These are the activations of a small network on made-up records, seen along a few directions, one row for each record.
After each row come some of the record's fields: W, T, P, Z, U, V, J.
A field that a record lacks is left out.
The largest differences between rows may come from other fields.
In the rows, zero is written as 500.
Strong random noise was added to every row along 8 fixed directions; ignore it. To show where, here is one row again and again, with new noise each time:
[542 486 428 648 584 556 525 456 518 653 464 356 537 448 518 423 277 663
 243 495 442 564 577 510 439 409 515 347 570 449]
[314 581 442 270 586 490 496 195 370 331 301 496 470 628 327 486 561 394
 571 341 477 394 307 517 514 429 275 733 599 617]
[549 462 585 476 425 564 486 373 443 551 451 652 520 549 477 397 508 541
 478 479 413 642 496 469 527 372 630 621 595 498]
[489 569 345 513 590 583 493 358 515 486 372 381 533 470 422 449 321 585
 311 447 388 492 512 502 503 399 371 443 589 463]
[561 408 591 748 560 347 601 644 487 695 703 349 454 442 393 452 504 655
 452 677 656 500 512 535 356 695 581 384 335 710]
[348 677 634 381 513 484 320 374 529 610 428 577 419 669 569 438 692 345
 668 518 563 477 455 650 397 369 488 631 558 684]
[397 740 487 510 578 615 277 613 684 757 467 429 463 570 793 425 549 466
 566 525 479 484 594 705 415 344 345 319 529 531]
[341 398 537 372 474 522 550 363 364 376 366 622 537 564 461 602 503 315
 501 376 559 408 507 472 401 353 593 629 734 421]
[630 359 500 518 413 582 586 448 428 455 518 622 502 463 343 407 525 648
 505 504 418 633 495 409 624 539 549 592 446 505]
[325 372 348 444 647 652 545 280 420 518 295 345 416 548 526 506 397 553
 374 273 605 444 554 559 483 397 350 443 558 416]

[592 269 530 533 410 507 703 697 400 364 611 614 595 412 414 586 584 543
 628 511 527 504 545 348 536 666 499 465 373 481]
(Z z2; U u1; V v1; J j7)
[390 238 334 534 592 655 725 660 431 254 424 530 568 433 572 579 459 471
 481 223 492 458 463 293 619 445 320 455 478 261]
(Z z2; U u1; V v2; J j7)
[391 527 515 552 575 405 397 691 573 648 546 265 470 499 613 600 446 522
 518 580 641 377 602 647 312 539 462 296 437 521]
(Z z2; U u2; V v1; J j7)
[431 308 690 496 516 516 593 580 332 741 549 612 543 571 795 402 454 576
 478 335 498 589 467 509 508 381 669 503 599 383]
(Z z1; U u1; V v1; J j7)
[499 559 386 540 498 495 580 647 527 375 553 498 529 424 420 496 470 492
 524 549 347 435 347 415 586 571 395 462 405 519]
(Z z2; U u1; V v2; J j7)
[790 544 387 510 340 725 442 515 544 337 459 623 607 349 380 423 339 745
 369 550 131 742 623 367 732 454 470 510 564 256]
(W w2; T t1; P p1; Z z1; U u1; V v1)
[402 500 415 485 512 500 474 596 515 399 510 428 510 532 577 664 544 379
 568 450 594 484 521 534 402 486 311 449 413 533]
(W w1; T t2; P p3; Z z2; U u2; V v1)
[583 550 664 486 488 472 376 486 527 700 547 569 482 548 650 357 545 644
 601 456 409 701 481 574 529 504 584 527 469 583]
(W w2; T t1; P p1; Z z2; U u2; V v1)
[633 602 333 501 467 422 616 894 542 399 676 490 644 295 378 574 389 528
 527 594 268 413 433 341 576 680 365 374 540 366]
(W w2; T t2; P p2; Z z1; U u2; V v2; J j3)
[360 440 357 497 550 672 358 432 600 423 339 480 426 541 634 681 421 362
 447 384 684 447 756 564 383 273 440 398 614 324]
(W w1; T t2; P p1; Z z1; U u2; V v2; J j3)
[453 458 622 627 589 426 468 364 445 707 434 457 506 599 610 352 421 550
 456 446 530 663 378 501 412 360 556 564 584 583]
(Z z2; U u1; V v2; J j7)
[664 418 166 472 425 782 571 417 617 231 360 559 442 313 300 484 456 703
 435 465 308 518 599 426 781 618 306 462 299 351]
(Z z2; U u1; V v2; J j7)
[363 788 599 455 497 180 397 407 572 377 542 507 507 545 204 564 609 190
 555 727 567 305 387 556 254 497 580 705 589 824]
(Z z1; U u2; V v1; J j7)
[437 756 506 373 424 569 295 487 592 501 442 502 522 579 656 595 630 247
 679 486 529 389 533 587 412 359 390 532 624 544]
(W w1; T t1; P p3; Z z1; U u2; V v2)
[312 511 524 477 584 457 512 313 413 546 412 451 488 543 503 488 524 408
 382 355 583 389 451 573 451 416 529 521 568 490]
(W w1; T t1; P p3; Z z2; U u1; V v1; J j2)
[534 605 294 629 640 661 479 555 746 635 534 358 404 500 592 244 585 735
 595 459 406 655 345 526 740 662 124 435 180 631]
(Z z2; U u2; V v2; J j7)
[643 427 498 583 536 559 552 554 499 630 641 485 487 498 521 365 535 739
 562 487 378 681 449 528 630 580 373 426 359 511]
(W w1; T t1; P p1; Z z1; U u2; V v1; J j3)
[515 703 433 500 527 353 536 704 561 484 560 406 689 415 527 524 306 395
 442 599 338 384 439 510 403 519 428 415 698 473]
(Z z1; U u2; V v1; J j7)
[455 376 401 510 551 531 721 824 439 474 643 512 691 424 649 559 438 513
 504 338 388 385 395 424 545 553 315 356 591 315]
(Z z1; U u2; V v1; J j7)
[638 229 700 577 399 198 840 582 224 547 729 596 536 453 292 417 518 648
 519 539 464 635 226 284 496 731 728 703 412 658]
(Z z2; U u2; V v2; J j7)
[567 526 448 671 516 431 610 659 531 526 619 364 593 337 464 512 356 563
 356 499 340 460 509 384 505 605 532 393 476 422]
(W w1; T t1; P p3; Z z2; U u2; V v2; J j2)
[510 370 588 573 577 342 731 324 428 579 513 497 472 452 347 365 449 620
 305 452 507 545 307 388 621 645 695 681 545 543]
(W w2; T t2; P p2; Z z2; U u2; V v2; J j2)
[476 331 437 384 501 508 701 595 319 339 467 661 606 407 405 681 397 418
 407 370 455 379 491 350 520 488 621 514 763 218]
(W w2; T t2; P p2; Z z1; U u1; V v1; J j3)
[410 640 490 622 582 377 449 304 619 485 428 397 461 394 291 618 407 368
 330 690 732 289 705 574 233 530 747 472 561 526]
(W w2; T t1; P p1; Z z2; U u1; V v1; J j2)
[491 687 611 533 404 462 372 635 722 535 594 614 517 539 588 538 620 287
 659 649 497 472 474 602 380 390 616 505 529 597]
(Z z2; U u2; V v2; J j7)
[613 467 508 410 467 634 469 543 584 594 521 660 367 507 498 406 632 572
 538 535 511 584 647 552 700 594 549 500 319 463]
(W w2; T t2; P p2; Z z1; U u2; V v1; J j3)
[475 661 383 505 536 422 424 255 597 409 342 346 453 457 231 633 379 478
 262 568 553 334 597 602 378 466 535 406 603 557]
(W w2; T t2; P p2; Z z2; U u2; V v1)
[444 482 303 444 413 621 582 664 576 102 443 596 686 420 401 712 440 288
 489 517 401 381 646 357 564 442 404 496 636 278]
(Z z1; U u2; V v1; J j7)
[557 614 482 439 615 357 539 426 480 689 508 446 433 503 510 357 451 666
 333 469 342 500 376 531 574 581 429 475 514 560]
(W w2; T t2; P p2; Z z2; U u2; V v2; J j3)
[497 564 430 448 423 469 433 520 521 260 519 548 426 413 292 711 627 261
 617 719 647 321 664 542 389 556 549 514 493 552]
(W w2; T t2; P p3; Z z1; U u1; V v1; J j3)
[372 609 370 630 539 581 543 737 680 357 571 453 498 426 462 528 555 362
 545 564 526 365 486 373 455 564 324 407 395 507]
(Z z1; U u1; V v2; J j7)
[784 582 531 461 390 622 393 566 491 427 568 432 630 556 617 411 484 728
 692 495 195 757 497 413 628 495 250 452 399 490]
(W w2; T t1; P p1; Z z2; U u2; V v2)
[622 391 494 607 373 484 511 433 573 355 538 661 520 442 261 487 554 575
 521 611 550 614 507 363 541 558 667 621 330 552]
(Z z2; U u2; V v2; J j7)
[432 586 567 492 623 315 600 517 423 572 614 332 533 525 461 514 491 572
 462 430 483 433 256 532 514 617 401 576 518 664]
(W w2; T t2; P p3; Z z1; U u2; V v1)
[360 677 742 358 433 505 297 463 567 710 398 692 444 657 800 485 661 309
 623 476 562 486 574 709 387 343 631 473 605 514]
(W w2; T t2; P p2; Z z2; U u1; V v2)
[322 582 399 436 682 370 584 625 459 310 533 403 470 520 432 633 574 329
 622 465 634 226 331 537 413 620 204 488 506 559]
(W w2; T t2; P p2; Z z1; U u1; V v2; J j3)
[434 658 522 637 659 340 508 469 501 564 469 327 590 532 412 542 406 400
 362 524 509 383 380 441 316 503 478 541 546 605]
(W w1; T t1; P p2; Z z2; U u1; V v2; J j6)
[480 450 439 326 463 615 525 361 404 336 353 574 497 560 451 444 511 497
 546 375 415 502 491 487 634 436 366 597 540 440]
(Z z1; U u1; V v1; J j7)
[594 369 593 426 316 446 713 740 348 351 639 804 581 433 468 449 637 502
 692 490 288 554 243 254 682 614 513 659 457 459]
(Z z2; U u1; V v2; J j7)
[294 403 542 411 635 460 409 365 451 479 351 390 426 559 613 647 473 343
 487 359 728 283 594 590 274 379 555 414 626 460]
(Z z2; U u1; V v2; J j7)
[614 441 497 487 426 472 534 684 471 545 573 495 675 420 602 554 327 518
 363 538 411 464 554 473 431 445 604 343 695 329]
(Z z1; U u2; V v1; J j7)
[456 450 552 359 522 477 498 298 341 462 435 541 450 658 450 496 558 471
 620 370 417 588 363 485 545 413 437 643 550 532]
(W w1; T t1; P p1; Z z2; U u2; V v2; J j3)
[491 225 623 592 365 413 581 633 439 441 608 591 517 531 589 672 523 373
 558 511 694 476 567 450 354 482 655 459 527 364]
(W w2; T t2; P p3; Z z2; U u2; V v2; J j3)

Which values does each new row have?
[386 432 669 536 536 303 574 475 366 483 525 518 602 538 401 618 437 369
 389 566 568 426 406 451 290 456 705 641 722 579]
(Z z1; U u1; V v1; J j7)
[343 489 593 531 628 326 444 469 428 554 504 359 502 614 506 542 582 400
 538 512 696 382 444 576 253 521 547 523 532 663]
(Z z2; U u1; V v1; J j7)
[548 543 262 537 551 578 475 430 564 407 437 345 499 500 379 452 425 712
 476 416 382 625 488 478 670 564 228 422 383 513]
(W w2; T t1; P p1; Z z2; U u2; V v1)
[530 356 466 496 482 633 537 569 509 640 468 539 489 414 741 516 438 575
 416 436 461 525 640 555 521 437 584 318 598 329]
(Z z2; U u1; V v1; J j7)
[431 565 491 331 536 497 489 277 459 451 390 493 573 556 455 480 410 517
 402 407 392 488 447 448 536 365 429 620 648 469]
(Z z1; U u2; V v1; J j7)
[349 572 437 589 634 543 481 491 596 564 464 355 396 540 519 516 538 527
 558 511 625 430 546 609 447 504 382 437 345 623]
(Z z2; U u1; V v1; J j7)
[585 520 525 563 524 545 469 574 518 638 486 432 632 477 634 446 314 634
 392 537 389 609 596 495 495 390 462 355 578 428]
(Z z1; U u1; V v1; J j7)
[444 345 518 526 571 498 653 620 413 663 583 363 616 517 738 566 338 621
 374 349 479 450 483 495 460 452 459 388 650 347]
(Z z1; U u2; V v1; J j7)
[502 650 442 378 573 527 301 241 545 569 319 421 409 589 544 360 551 564
 541 457 456 491 500 647 537 449 399 564 514 611]
(Z z2; U u1; V v1; J j7)
[301 492 505 503 534 507 416 386 519 602 395 402 449 613 650 477 447 426
 511 415 632 499 591 531 412 324 441 449 555 469]
(Z z1; U u2; V v2; J j7)
[556 148 439 493 513 496 724 442 160 201 488 471 604 489 392 597 450 623
 519 276 499 581 404 280 560 602 391 636 452 453]
(W w1; T t2; P p3; Z z2; U u1; V v1)
[454 514 435 648 520 742 469 441 707 584 471 564 413 506 562 362 497 476
 379 451 486 599 588 430 563 401 571 482 405 444]
(Z z1; U u2; V v2; J j7)
[457 524 360 400 654 637 431 353 624 598 452 315 296 525 518 427 585 687
 584 431 622 491 551 653 678 583 240 450 211 629]
(Z z1; U u2; V v1; J j7)
[471 639 582 382 573 409 399 343 476 593 478 449 534 623 468 349 513 498
 481 487 434 553 266 587 466 488 406 646 506 679]
(Z z1; U u2; V v1; J j7)
[358 417 543 319 465 451 557 444 387 371 493 553 362 544 382 531 715 361
 770 463 655 323 393 539 507 663 460 675 447 632]
(Z z1; U u1; V v2; J j7)
[285 409 446 346 638 607 431 268 397 456 340 408 343 570 535 533 631 381
 558 318 692 454 492 539 550 474 434 552 388 525]
(W w1; T t1; P p3; Z z2; U u1; V v2; J j2)
[455 397 588 764 558 601 620 732 577 763 647 521 496 515 762 308 531 582
 402 446 623 683 468 431 452 421 698 421 399 466]
(Z z1; U u1; V v2; J j7)
[561 365 457 590 429 594 418 511 703 432 433 529 386 372 415 687 626 391
 464 620 741 393 876 585 437 504 755 347 501 379]
(W w2; T t2; P p2; Z z2; U u2; V v2; J j2)
[246 442 318 480 685 466 642 490 476 429 503 352 509 493 457 543 446 461
 368 289 588 302 411 469 474 549 297 488 486 460]
(Z z1; U u2; V v1; J j7)
[404 258 415 343 456 663 539 314 436 374 334 606 372 486 481 537 518 437
 525 323 607 445 638 540 579 458 574 568 569 336]
(Z z1; U u2; V v1; J j7)
[481 212 478 580 574 457 738 496 245 546 460 415 702 481 569 490 251 626
 297 318 443 579 404 352 438 489 531 451 687 326]
(Z z2; U u1; V v1; J j7)
